These are the activations of a small neural network, seen along a few directions. Each row is one input.
In each table, some parts of the input vary, and every possible input appears once, in random order.
Descriptions start from the smaller parts, as in this example, which fits no table here: values(2) and (point or line(11) or (line(4) and ring(8))).
Shared parts are said once, and a part with two or three values counts as separate values.

Table:
x1: 15.5  18.9  -4.0  3.0  3.7  -1.5  -16.5  -26.0  7.5  -28.5  8.1  13.9  -21.3  14.8  -54.5  -17.2
x2: -21.1  24.7  21.6  10.9  -5.1  33.3  -20.2  -4.6  -37.3  -4.0  10.9  13.7  -13.8  32.6  -19.9  -10.5
x3: -26.5  8.1  22.5  -25.2  -12.0  -15.1  -3.4  -6.7  -11.4  -26.4  14.1  -3.8  -18.0  21.3  39.4  -24.7
x4: -14.6  -26.6  -32.0  -20.8  -7.3  -37.2  15.5  48.5  49.8  64.0  -72.7  -18.5  -2.9  -40.6  5.1  15.3
x5: 23.1  -3.1  12.8  8.5  -18.0  50.0  4.1  -13.6  8.7  -16.2  38.9  0.2  24.7  -25.2  5.0  21.6
x6: 20.9  -8.5  20.6  19.5  -20.2  34.8  9.1  -10.1  12.9  -30.1  40.5  12.3  22.6  -24.6  8.2  22.0
x7: -12.4  -45.2  -46.7  -10.9  -11.0  -45.2  18.0  32.4  32.7  66.4  -67.2  -21.2  -7.3  -32.4  20.9  22.6
x8: 32.5  6.4  -4.4  19.1  6.7  4.6  -4.6  -21.4  27.2  -34.3  24.4  -16.4  -10.7  -20.3  -28.9  -6.6
x9: 2.4  -4.7  15.2  -19.3  -20.1  23.6  -3.8  0.6  -11.4  -13.7  34.7  18.9  8.7  -26.0  53.2  6.0
x10: -26.6  0.5  3.1  -26.0  -6.2  -9.4  2.8  5.0  -11.7  -36.8  13.1  3.1  -9.8  15.5  29.0  -39.6
x11: -3.5  -2.5  25.3  -24.6  -14.4  31.0  -4.2  -5.8  -7.4  0.1  34.7  10.4  11.1  -34.7  44.1  -1.1
x12: 31.1  19.7  -1.3  -4.9  11.6  3.1  -12.5  -19.8  -8.1  -23.8  8.4  1.8  -19.4  14.9  -57.5  -14.7
x13: 39.6  -6.1  -13.8  -4.5  -18.7  14.5  6.4  -13.8  29.8  -30.7  31.1  5.0  21.8  -12.5  9.3  -15.5
x14: -14.5  -23.3  -36.5  -14.7  -11.3  -41.8  13.1  46.0  54.3  65.2  -70.0  -9.0  -4.4  -38.0  10.9  19.2
x15: 27.8  16.1  -5.7  31.3  -13.3  30.5  -13.9  -12.7  -5.8  -18.7  28.2  -1.8  -5.1  -30.6  -25.0  28.7
x16: -1.3  12.7  8.4  0.6  9.1  -3.2  -19.9  -13.7  -24.5  -22.1  11.0  1.7  -23.0  52.9  -6.0  -22.4
x17: 42.3  -12.2  -2.8  -3.4  -20.8  6.9  5.0  -18.8  20.3  -37.5  34.6  -5.2  22.7  -6.3  9.7  3.8
x18: -16.3  14.6  13.8  -36.0  -7.4  -2.5  -3.3  10.1  -16.4  -33.1  3.6  -10.0  -10.4  17.3  31.5  -32.1
x19: 46.9  -3.4  3.1  -10.4  -16.7  15.4  7.6  -4.1  24.3  -44.7  23.3  -10.7  28.3  -12.3  0.8  -6.2
x20: -14.8  22.1  34.2  20.5  7.1  19.8  -15.1  -2.8  -39.4  -17.8  11.5  21.2  -22.3  38.5  -7.4  1.9
x21: 14.9  1.3  13.2  -36.8  -21.0  -5.4  -7.3  -11.6  11.7  -17.7  27.4  -2.1  6.4  -12.1  53.6  -13.0
x22: 14.0  2.2  1.4  -38.7  -15.3  0.5  -5.2  -0.2  15.4  -25.3  22.3  4.8  12.6  -19.8  46.6  -24.6
x23: 42.5  21.3  10.7  10.7  1.0  4.3  -10.4  -15.1  22.9  -24.6  14.5  -20.3  -6.8  -29.4  -32.7  -9.5
x24: 38.4  17.0  -9.4  13.1  -10.9  1.4  -21.3  -27.3  17.6  -21.6  20.6  -17.1  -11.5  -17.2  -19.8  5.5
x25: -39.4  1.6  28.7  -12.8  -9.4  19.4  6.0  1.2  -38.9  -12.6  24.1  7.5  -8.6  1.9  24.3  -10.6
x26: 5.4  25.4  4.6  -1.1  9.5  -3.1  -13.1  -4.6  -22.8  -18.9  6.9  12.1  -15.6  41.6  -14.3  -36.2
x27: -36.2  -41.8  -25.9  9.3  -2.8  -14.5  18.7  48.6  24.4  71.2  -64.7  -8.4  -11.2  -50.6  9.2  45.6
x28: -52.4  -21.1  -18.2  36.2  37.6  -20.7  21.4  14.5  -19.2  71.3  -57.8  0.4  33.5  36.6  -3.0  21.3
x29: -50.0  -20.5  -16.5  39.6  41.6  -31.1  26.4  27.2  -19.5  68.2  -45.8  11.2  34.0  31.3  -6.1  28.4
x30: -28.3  -10.6  -30.8  19.6  47.4  -49.1  19.4  21.1  10.0  64.3  -56.4  -2.6  26.0  46.4  6.8  1.9
x31: 6.4  22.3  18.3  13.2  10.9  32.0  -16.2  -26.7  -24.4  -9.2  16.8  10.4  -22.5  6.8  -54.3  24.8
x32: 17.5  -4.8  4.1  -43.8  -15.0  7.2  -4.0  7.1  9.7  -39.4  18.1  -12.1  15.6  -12.4  41.2  -18.9
x33: 9.9  7.5  13.3  -2.3  26.8  2.0  -1.7  -1.5  -31.0  -22.9  13.0  -3.7  -17.7  45.0  -19.0  -38.4
x34: 25.6  6.3  7.6  29.5  5.7  35.4  -3.2  -22.1  -8.7  -10.8  36.6  -12.5  -6.0  -32.3  -31.6  25.3
x35: -29.6  10.2  33.1  -8.5  -4.6  10.2  3.6  6.2  -41.6  -15.7  21.0  16.0  -14.7  3.4  36.9  0.1
x36: -22.7  -8.6  -25.8  17.4  43.7  -47.0  21.9  17.8  -1.2  67.4  -67.8  -8.6  30.8  35.1  -5.3  -13.1
x37: 24.6  18.5  0.9  2.0  -0.9  -9.3  -16.1  -32.3  -8.6  -23.0  15.0  7.4  -20.4  19.2  -52.1  -2.4
x38: -34.7  -38.7  -28.7  -2.2  -3.4  -9.1  21.1  31.1  18.4  84.9  -67.5  -8.1  -4.3  -55.8  10.2  38.1
x39: 3.2  24.9  11.3  19.7  -8.7  23.7  -20.1  -19.1  -17.5  -19.9  12.0  22.7  -21.2  8.5  -51.7  22.5
x40: -39.7  -20.9  -25.4  23.3  31.8  -58.3  16.0  16.9  9.1  57.0  -49.2  -2.8  30.1  49.2  -7.2  2.8
Describe the family of inputs behind these rows.
Answer: line(5) and (values(2) or ring(6))
The inputs of x4 and x14 match in every part but the line(5) part. If x23 is changed in the same way as x4 into x14, which row does it become?
Answer: x8
Change only the values(2) part in x28. List by row number the other rows that result.
Answer: x38
Change only the values(2) part in x14. List by row number the other rows that result.
Answer: x30
List by row number the other rows that have the line(5) part in common with x3.
Answer: x7, x16, x17, x21, x24, x37, x40
Change only the line(5) part in x12. List by row number the other rows that result.
Answer: x1, x31, x37, x39

Table:
x41: 0.7  -25.9  -12.8  -20.1  -9.2  -15.5  20.4  29.0  36.9  35.8  -18.2  -3.5  37.2  -47.5  43.9  -4.3
x42: -7.8  -9.3  -11.0  27.8  31.3  15.8  13.7  11.8  5.2  47.4  -25.5  -14.2  15.2  -28.7  -20.2  37.7
x43: -18.1  13.6  -6.9  -11.5  21.9  -21.9  -2.7  -2.1  -27.9  -22.7  -2.4  -1.8  -7.9  60.6  -15.1  -54.9
x44: 42.5  25.3  18.4  5.8  9.6  5.2  -6.8  -42.0  -1.1  -46.7  34.1  0.0  17.7  39.3  -25.8  -13.8
x45: 26.7  11.3  9.3  5.2  -33.2  23.6  -5.9  -10.8  20.0  -55.0  50.4  0.5  10.3  -45.0  26.3  7.1
x46: -40.5  3.3  20.1  9.4  7.9  24.4  -1.2  11.9  -55.5  -1.9  15.7  18.0  -7.6  35.5  -7.5  -26.2
x47: 13.9  2.7  9.3  -55.4  -17.2  27.9  7.1  0.0  -15.6  -24.3  33.0  -20.9  -29.6  -10.0  53.2  -29.2
x48: 28.0  20.9  -15.1  19.5  -0.1  -26.5  -18.6  -6.1  14.9  -15.4  -21.6  -4.4  -32.7  -8.0  -63.6  3.7
x49: -51.4  -14.2  -2.1  19.2  1.0  -13.4  11.4  5.7  -22.0  47.8  -17.0  16.9  5.0  26.0  23.2  22.8
x50: 16.9  23.5  29.8  19.0  2.0  42.7  -16.6  -34.5  -26.0  -31.8  42.5  16.9  17.0  12.6  -14.6  11.2
x51: 7.4  -25.5  -9.1  -15.1  -37.7  4.5  -11.7  2.0  51.4  -5.6  6.0  -0.9  -11.2  -46.6  1.9  14.0
x52: -0.5  20.8  8.9  17.2  -12.0  17.8  -15.8  -2.8  -5.6  12.5  -5.3  14.8  -29.2  -21.8  -61.6  33.3
x53: 19.0  -13.8  -24.8  27.0  38.2  -27.0  15.9  11.0  28.4  33.4  -41.8  -34.8  20.5  -9.9  -29.8  12.8
x54: -26.7  -18.5  -18.1  2.1  15.5  -47.0  0.5  6.9  3.9  25.2  -44.0  7.3  1.6  52.4  18.1  -9.8
x55: -10.2  -14.2  3.9  -50.0  -17.9  -10.7  10.4  20.0  -7.2  1.4  -5.9  6.3  -6.3  -8.8  71.5  -4.5
The inputs of x47 and x43 match in every part but one. If x45 is changed in the same way as x47 into x43, which row does it become?
Answer: x44
Describe the family of inputs behind these rows.
Answer: values(3) and ring(5)
A walk changes only the ring(5) part. It starts at x42 and steps to x52. List the rest of the walk in order.
Answer: x50, x46, x49
